Each row below holds a small network's activations on one input, seen along a few directions.
In each table, some parts of the input vary, and every possible input appears once, in random order.
A made-up example of a description, with smaller parts first: one of 8 places around a ring, together with either a single point or one of 9 places along a line or (one of 2 separate values, together with one of 6 places along a line).
Shared parts are said once, and a part with two or three values counts as separate values.
In the rows, zero is written as 128.

Other details of the inputs vary at random and push rows far along three fixed directions, the same in every table; ignore that.
These rows show it; all are for the same input, with only those details redrawn:
[159 145  95 200 161 152  84 175 116  57 115 147 108]
[137 128 124 149 137 115 127 140 118 122 116 125 127]
[182 153 193 110  18 142  82  74 143 108 127 144  70]
[ 88 106 127  97 141  92 177 134 114 182 121 112 165]
[ 87 139 122  95  62 236  67 178 137  76 153 205 113]
[ 26 104  92  72 135 178 152 196 117 150 147 165 180]
[ 51 106  86 105 161 151 153 196 112 143 134 151 175]
[150 130 104 185 175 101 126 152 110 107 107 120 130]

Table:
row 1: [ 64 107 136  67 147  94 177 112 137 189 154 118 148]
row 2: [166 146 188 103  59 123  99  68 147 121 143 131  72]
row 3: [137 119 171  98 141  37 170  52 135 191 135  73 115]
row 4: [204 155 136 198 114 129  69 120 122  66 109 130  77]
row 5: [204 140 130 203 166  98 167  83 142 115  84  77 155]
row 6: [143 122 166  83  70 107 135  94 128 173 128 112 118]
row 7: [157 120  81 185 205 129 175 138 129 125  97  93 189]
row 8: [125 122  89 157 182 112 127 162 111 131 129 122 138]
row 9: [164 128 142 153 133  79 136 107 118 136 107 101 120]
row 10: [ 97 127  94 142 169 144 121 174 117 109 133 139 138]
row 11: [120 127 196  26  17 141 117  62 151 180 164 139  93]
row 12: [ 29 109 123  35 101 178 135 148 137 160 169 163 147]
row 13: [175 157 130 174  99 176  51 141 136  44 134 168  70]
row 14: [173 122 139 155 169  69 205  61 139 172  81  56 184]
row 15: [109 131  78 154 183 162  93 178 127  89 158 154 111]
Question: Describe the family of inputs behind these rows.
Answer: one of 3 separate values, together with either a single point or one of 4 places along a line
Question: Changing only the choice among 3 separate values turns row 2 into row 12. The same change can be made to row 5. Which row results?
Answer: row 14
Question: List by row number the other rows that have the choice among 3 separate values in common with row 11.
Answer: row 6, row 7, row 8, row 15
Question: Change only the place on the line of 4 in row 9. List by row number the other rows that result.
Answer: row 1, row 2, row 13
